These are the activations of a small neural network, seen along a few directions. Each row is one input.
Each table varies a few parts of the input and shows all the possible inputs, shuffled.
Descriptions start from the smaller parts, as in this example, which fits no table here: line(6) and (point or line(9) or (values(3) and ring(8))).
Shared parts are said once, and a part with two or three values counts as separate values.

Other details of the inputs vary at random and push rows far along three fixed directions, the same in every table; ignore that.

Rows:
r1: [-2.51  0.07  5.18 -1.80 -1.55 -7.15  4.13 -2.72 -2.90 -5.55  0.94]
r2: [ 1.55  3.62 -2.11  4.78 -0.40  3.42 -0.87  0.67 -2.22  3.78 -3.16]
r3: [-4.40 -1.63 -5.53  0.13  2.32 -1.99  4.22  1.28  1.77  2.39 -2.07]
r4: [ 5.41  1.46  3.59 -1.40  3.44  1.54 -8.75  0.08  2.96  2.09  4.37]
r5: [ 1.46 -0.19 -5.45 -2.32 -0.06  1.05  5.32 -0.56  1.65  2.03 -3.28]
r6: [-1.84 -2.12 -7.66  0.14  2.53 -3.91  3.57 -0.53  0.24 -0.07 -2.94]
r7: [-1.68  1.43 -1.47  7.13 -0.28  1.84 -1.70  1.75 -3.21  3.50 -0.91]
r8: [ 0.14  3.78 -2.39  4.99 -1.14  2.45 -1.90  0.70 -2.98  4.17 -1.14]
r9: [-1.67  1.64 -1.94  6.66  1.88  1.97 -3.04  1.19 -4.89  0.14 -1.85]
r10: [ 1.91  0.46  4.22  1.58  1.41 -0.33 -8.00  0.87  4.10  5.49  4.74]
r11: [ 2.71  0.16  4.57 -0.98  4.60  3.64 -8.09  1.41  2.76  0.53  4.75]
r12: [ 1.57  1.40 -1.90  4.65  0.99  3.97 -2.40  1.59 -3.65  0.15 -1.93]
r13: [-2.40  2.24 -0.80  7.20  0.47  2.30 -1.57  1.37 -3.86  2.95 -1.68]
r14: [-2.15 -3.98 -6.77  0.58  2.44 -3.09  2.53 -0.04 -0.04 -0.13 -2.52]
r15: [ 0.78  3.82 -2.54  5.02 -1.08  1.98 -1.89  0.11 -3.27  4.43 -0.86]
r16: [ 0.52  1.14  4.59  0.70  2.85  0.28 -8.29  1.49  3.83  5.24  5.39]
r17: [-0.06 -4.64 -0.57 -6.25  4.26 -1.80 -2.28  0.27  5.88 -0.51  6.56]
r18: [ 1.01  3.58 -3.63  4.91  0.07  2.27 -3.31  0.39 -4.55  1.45 -1.74]
r19: [ 2.92  3.06  9.33  3.32 -4.49 -0.92 -1.84 -2.81 -6.71 -4.10  0.15]
r20: [ 0.68 -0.43 -6.18 -2.83  1.82  1.59  4.25  0.06 -0.32 -1.50 -4.62]
r21: [-1.51 -1.21  5.15 -4.34 -5.16 -1.57  2.83 -0.23  0.81 -8.55 -0.86]
r22: [-4.38  1.15 -1.31  7.13 -2.48  2.20 -3.61  3.71 -0.58  1.42 -3.00]
r23: [-2.22 -1.24  4.82 -1.95 -4.93 -4.53  5.90 -2.88 -2.07 -3.08  2.51]
r24: [ 4.06  4.26  9.40  3.07 -5.33 -2.12 -1.92 -2.74 -6.29 -3.88 -0.34]
r25: [ 1.74 -3.52  0.50 -7.47  4.95  1.62 -0.85  0.11  6.08 -1.81  3.36]
r26: [-1.47  1.34 -1.60  4.74 -1.48  4.14 -4.23  3.59 -1.23 -2.20 -4.24]
r27: [ 0.97  0.26  4.65  0.13  1.45  2.45 -7.22  1.41  3.30  4.00  7.41]
r28: [ 1.45 -2.03  1.14 -7.79  2.88  1.00 -0.16  0.20  7.51  2.16  3.18]
r29: [ 5.15  0.03  4.19 -1.59  2.50  4.30 -7.76  0.24  2.36  0.75  3.26]
r30: [ 0.39  2.83 -2.98  5.84 -1.96  2.28 -1.95  0.89 -3.19  4.37 -2.19]
r31: [-2.44 -4.40 -6.96  0.57  2.68 -2.45  2.83  0.70  0.02 -0.51 -1.93]
r32: [-0.13 -2.52  1.79 -6.70  4.14 -0.22 -0.88  1.00  7.86  2.32  4.32]
r33: [ 1.40 -3.84 -1.38 -6.55  3.42 -3.10 -2.76 -0.46  6.50  0.39  4.58]
r34: [-4.05 -4.30  0.70 -5.49  0.39 -0.45 -2.95  2.56  9.45  0.23  4.80]
r35: [ 0.41  2.07  4.88 -0.36  2.44  2.54 -7.69  1.49  3.23  4.27  6.26]
r36: [ 2.73  4.05 -2.09  3.42 -0.60  5.13 -0.54  0.49 -1.84  3.16 -3.30]
r37: [ 3.07  0.99  4.55 -4.85 -3.78 -4.13  5.57 -4.24 -2.27 -6.02 -0.37]
r38: [ 0.63  3.49 -1.33  4.20  0.09  3.80 -1.70  1.54 -2.39  3.75 -2.88]
r39: [-2.96 -2.10 -7.13 -0.20  2.87 -3.21  3.03  0.50 -0.18 -0.18 -3.21]
r40: [-1.78 -1.56 -6.08  0.56  1.12 -3.59  4.03 -0.25  1.48  3.27 -1.99]
r41: [-1.05 -1.85 -7.20  0.36  2.24 -4.21  3.20 -0.82 -0.38  0.21 -2.70]
r42: [-3.14 -2.51 -6.92 -0.97  2.61 -0.08  3.89  0.17 -0.72 -1.57 -1.67]
r43: [ 0.61 -0.65  5.86 -3.43 -4.80 -2.00  6.68 -2.76 -1.14 -3.95  0.59]
r44: [-2.31 -2.16 -4.39 -1.30  1.84  1.06  5.43  0.87  1.46  0.93 -2.39]
r45: [ 2.24 -1.45 -6.97 -2.11  0.58  0.93  4.32 -0.21  0.41 -1.10 -5.30]
r46: [-5.20 -2.91 -6.46 -0.52 -0.78 -0.31  1.64  2.32  1.81 -3.55 -2.94]
r47: [ 1.13  1.75 -1.25  5.51 -0.75  4.20 -1.69  0.91 -2.86  3.67 -3.05]
r48: [ 0.41 -1.77  5.39 -3.27 -3.05 -4.24  4.78 -2.79 -2.34 -6.25  1.00]
r49: [-0.48 -0.87  4.49 -1.08 -3.73 -8.57  4.10 -3.65 -2.75 -4.87 -0.06]
r50: [ 0.49  1.74 -3.30  5.86 -0.07  2.81 -3.43  0.18 -5.19  0.99 -1.80]
r51: [-3.96 -1.74 -4.99 -0.61  0.97  0.35  4.73  0.43  0.22  1.06 -0.85]
r52: [ 1.72 -0.46 -7.19 -2.34  1.59  1.29  4.35 -0.62  0.27 -1.04 -4.58]
r53: [-1.71  0.71  3.89 -3.21 -3.54 -6.14  4.74 -3.69 -3.86 -5.78  0.92]
r54: [-0.60 -3.25  0.54 -5.24  3.52 -4.31 -1.30  0.02  8.41  3.65  5.30]
r55: [ 1.69 -3.68  1.71 -6.99  2.57  1.50 -0.01  0.74  7.65  1.53  4.93]
r56: [ 0.51 -4.31  1.77 -6.22  3.15 -0.37 -0.45  0.89  7.94  2.20  5.49]
r57: [ 0.81  1.31 -1.10  4.71 -0.28  4.31 -1.42  1.64 -2.32  3.03 -1.77]
r58: [-0.43  0.01  6.00 -3.65 -3.51 -1.22  6.55 -2.36 -0.93 -4.11  0.54]
r59: [ 2.59  2.25 -2.39  3.71  0.55  6.03 -1.58  1.25 -4.21 -0.57 -2.88]
r60: [-1.14  1.14 -1.51  7.50 -0.76  1.32 -2.08  0.70 -3.36  4.14 -2.34]
r61: [ 0.32 -1.86 -4.88 -1.88 -0.15  1.94  5.26 -0.18  1.44  1.36 -3.24]
r62: [-2.67  2.79  8.74  5.67 -6.07 -2.34 -4.39  0.36 -4.67 -5.87  0.01]
r63: [ 0.25  3.69  8.79  4.18 -6.32 -1.57 -0.32 -3.00 -6.16 -1.20  2.08]
r64: [ 0.28  0.39  5.11 -3.96 -2.88 -5.23  5.00 -3.24 -2.76 -6.07 -0.82]
r65: [-1.29 -1.63  4.13 -2.50 -3.56 -5.01  4.16 -3.03 -3.30 -5.71  2.29]
r66: [ 4.01  1.92  4.13 -2.55  4.12  5.03 -8.17  1.56  2.96  0.65  3.63]
r67: [-1.06 -0.03 -4.80 -2.30  1.22  2.66  5.21  0.95  1.55  1.02 -3.52]
r68: [-4.27 -2.61 -4.27 -0.78 -1.48  1.06  3.05  2.96  3.80 -0.71 -3.78]
r69: [ 0.96  0.83  5.44 -2.70 -4.50 -5.16  5.95 -3.76 -1.10 -2.26  0.47]
r70: [-0.11  5.33  8.44  2.91 -3.52 -1.17 -2.47 -1.86 -7.17 -3.84  2.12]
r71: [ 1.10 -0.97 -5.84 -1.79 -0.81  1.06  5.68 -0.04  1.78  1.73 -4.61]
r72: [ 1.83  3.71 -3.84  5.20  0.12  1.63 -3.28 -0.43 -5.24  1.57 -1.74]
r73: [-0.56 -5.14 -0.06 -4.74  5.26 -3.55 -2.53  0.57  6.21 -0.20  5.85]
r74: [-3.37 -0.96 -6.57 -1.28  0.49 -1.07  4.92  0.36  0.52  2.33 -2.14]
r75: [ 1.58 -1.42  5.16 -4.38 -3.34 -2.27  4.95 -2.74 -2.00 -6.53  0.68]
r76: [ 1.66  4.85  9.29  2.01 -2.74 -0.24 -1.98 -1.53 -5.88 -4.11  0.85]
r77: [-1.24  2.21 -0.45  4.00 -3.13  6.22 -2.49  3.63  0.01  0.05 -4.00]
r78: [ 4.14  0.99  4.84 -0.50  1.21  2.28 -7.53  0.96  4.66  4.93  4.05]
r79: [ 0.49 -1.24 -7.26 -1.62  2.22 -0.71  4.05 -0.38  0.63 -0.63 -4.04]
r80: [ 0.74 -0.78  4.48  1.71  2.25  0.89 -7.59  1.38  3.43  4.53  5.88]
Description of these inputs: values(2) and line(4) and (point or ring(9)).
The inputs of r77 and r34 match in every part but the line(4) part. If r5 is changed in the same way as r77 into r34, which row does it become? -> r15
The inputs of r43 and r23 match in every part but the line(4) part. If r61 is changed in the same way as r43 into r23, which row does it become? -> r63
The inputs of r28 and r16 match in every part but the line(4) part. If r75 is changed in the same way as r28 into r16, which row does it become? -> r31
Which other rows agree with r56 in the line(4) part and the values(2) part? List them by row number. -> r2, r32, r38, r44, r47, r57, r68, r69, r78
Change only the values(2) part in r62. List by row number the other rows that result. -> r22
Which other rows agree with r37 in the line(4) part and the values(2) part? List them by row number. -> r20, r21, r25, r29, r45, r52, r59, r66, r75
Change only the line(4) part in r49. List by row number the other rows that result. -> r24, r33, r45
A walk changes only the ring(9) part. It starts at r33 and steps to r72. List the rest of the walk in order. -> r18, r53, r70, r42, r17, r65, r50
Change only the values(2) part in r13. List by row number the other rows that result. -> r9
A walk changes only the ring(9) part. It starts at r79 and steps to r4. List the rest of the walk in order. -> r24, r19, r48, r12, r11, r76, r64

Rows:
r81: [ 1.02 -0.58 -4.09  0.47  3.26  5.02 -3.24  2.72  2.61  3.29 -1.07]
r82: [-2.34 -0.19  0.80 -0.33 -4.08 -5.97  6.59 -2.52 -3.41 -3.93 -2.01]
r83: [-1.27  1.63 -5.40  4.55 -2.44  3.22  4.49  1.12 -4.45 -0.38 -6.86]
r84: [ 2.03  3.42 -2.54  6.13  0.58  5.28 -3.39  1.21 -4.94  1.05 -3.65]
r85: [ 1.41  1.94  7.72  1.34 -0.51  0.74 -7.78  0.35  1.86  2.11  5.59]
r86: [ 0.94  2.31  7.21  2.13 -0.13  1.25 -7.48  0.51 -0.17  1.14  4.89]
r87: [ 0.76 -3.13  0.33 -7.72  0.99 -3.53  6.11 -2.60  3.94 -0.76  2.16]
r88: [-1.72 -4.36 -1.05 -5.59  0.55 -5.62  3.98 -1.38  3.72 -2.10  1.75]
r89: [-1.32 -3.72 -0.18 -6.31  1.18 -5.51  5.54 -2.19  4.24  0.41  3.16]
r90: [ 1.81  2.85  5.40  1.15 -3.15 -0.58 -0.57 -1.42 -3.04 -2.09 -0.25]
r91: [-1.64 -2.94 -7.65 -0.61  4.03 -0.21  0.71  1.36  2.45  1.55 -1.36]
r92: [ 0.75  0.30 -4.29  1.17  3.22  5.18 -3.22  2.42  1.23  2.81 -1.12]
r93: [ 0.62 -2.35 -7.79 -1.75  3.36  1.89  0.76  1.48  2.51  1.36 -2.60]
r94: [-2.09  3.73  3.80  5.31 -7.28 -4.39  5.64 -2.84 -8.84 -4.15 -4.04]
r95: [-1.28 -2.55  3.55 -3.63  0.30 -2.73 -0.43 -0.16  4.09 -0.36  3.76]
r96: [-0.84  1.41 -5.76  3.75 -1.95  2.76  4.26  0.49 -3.98  0.29 -6.48]
r97: [ 1.36  2.19  5.15  0.55 -2.15  0.30  0.00 -1.23 -3.77 -3.45  0.69]
r98: [ 2.31 -0.42 -5.41 -0.30  4.55  4.21 -4.68  2.43  3.38  3.50 -0.51]
r99: [ 0.67  2.31  7.63  2.37 -1.43  1.34 -6.97  0.80  0.59  1.04  4.39]
r100: [-1.18 -1.84  2.58 -2.69  1.10 -2.63 -0.32 -0.57  1.97 -1.33  3.55]
What do these inputs look like to the network? -> values(2) and (point or ring(9))
The inputs of r91 and r84 match in every part but the values(2) part. If r95 is changed in the same way as r91 into r84, which row does it become? -> r81

Rows:
r101: [ 1.31  2.67 -0.41  3.58 -1.28  3.01 -1.31  0.87 -2.58  1.08 -2.26]
r102: [-1.70 -0.14 -0.53  1.16 -1.57 -4.33  2.24 -1.29 -1.56 -0.74 -0.87]
r103: [-1.41  0.15 -2.76  1.26 -0.73 -0.09  4.34 -0.19 -1.07  2.25 -2.00]
r104: [ 2.13  1.25 -1.91  1.28  1.18  2.99 -1.52  0.36 -1.79  0.31 -1.74]
r105: [-0.68 -1.38 -0.10 -3.16 -0.87 -1.02  3.85 -0.55  1.19 -2.15 -0.34]
r106: [ 2.12  1.38  4.67 -0.49  0.02  2.27 -4.73  0.51  1.46  1.05  2.83]
r107: [ 2.81  1.59 -1.86  1.30  1.65  2.91 -0.39 -0.20 -2.05  2.25 -1.04]
r108: [ 2.45 -2.92 -1.54 -5.68  6.22  2.90 -4.32  1.77  8.98  5.67  4.93]
r109: [ 0.27 -1.68 -0.62 -3.84  0.22 -1.18  3.04 -0.84  0.33 -3.55 -0.82]
r110: [-2.56 -0.98 -3.81  0.57 -0.97 -0.16  4.20  0.51 -0.49 -0.39 -2.78]
r111: [-1.58  0.12 -3.51  3.61  2.13  1.13 -3.22  1.66 -0.67  2.35 -0.13]
r112: [ 2.52  2.10  2.81  0.90 -0.33  2.39 -2.60 -0.33 -2.46 -1.15  0.34]
r113: [ 2.52  2.74 -2.74  3.97  0.27  3.82 -1.78  0.62 -3.87  0.87 -3.54]
r114: [-0.36  0.92  6.98 -0.54 -3.56 -2.09 -0.13 -1.57 -0.69 -1.85  2.46]
r115: [-1.34 -1.71 -0.83 -1.72 -0.65 -2.00  2.93 -0.34  1.80 -0.29 -0.34]
r116: [-0.81  0.77  7.13 -0.46 -3.18 -1.64 -0.31 -1.04 -0.51 -2.72  2.56]
r117: [-0.16  1.35 -1.46  1.55 -3.25 -0.65  4.47 -0.91 -3.13 -1.40 -4.32]
r118: [ 1.13  2.19  4.42  3.13  0.81 -0.23 -5.15 -0.37 -1.23  3.53  4.25]
r119: [-1.52 -2.86  0.11 -3.12  1.16 -4.73  0.64 -0.88  3.36 -0.14  2.87]
r120: [-1.86 -2.89  0.97 -3.97  0.37 -1.72  1.12  0.38  4.23 -1.55  1.98]
r121: [ 0.90 -1.37 -4.86 -2.75  1.01 -0.98  4.07 -0.78  0.80 -1.08 -2.91]
r122: [ 0.32  1.69  4.46  2.90  0.52 -0.48 -6.55  0.20 -0.73  1.39  3.84]
r123: [-2.63 -1.19 -0.72  0.83 -0.11 -2.76  1.16 -0.20 -0.86 -1.25  0.40]
r124: [-0.52 -1.85 -0.43 -2.44  0.24 -1.71  0.56  0.03  3.71  0.87  1.09]
r125: [ 1.47  2.32  5.51  0.48 -3.66 -0.85  2.10 -2.19 -5.28 -4.97 -0.96]
r126: [-0.49 -0.87 -5.67  0.24  2.30  3.72 -0.24  2.24  1.81  1.69 -2.59]
r127: [-2.22 -2.23  0.99 -1.49  0.73 -3.27 -0.49 -0.07  1.73 -1.52  2.34]
r128: [-0.12  0.78 -4.27  2.92  1.33  4.76 -1.97  2.59 -0.45  1.44 -3.22]
The inputs of r121 and r117 match in every part but one. If r107 is changed in the same way as r121 into r117, which row does it become? -> r108
What do these inputs look like to the network? -> line(4) and (point or line(6))
Which other rows agree with r111 in the line(4) part? List them by row number. -> r102, r118, r119, r122, r123, r127
Which other rows agree with r116 in the line(4) part? List them by row number. -> r103, r110, r114, r115, r120, r124
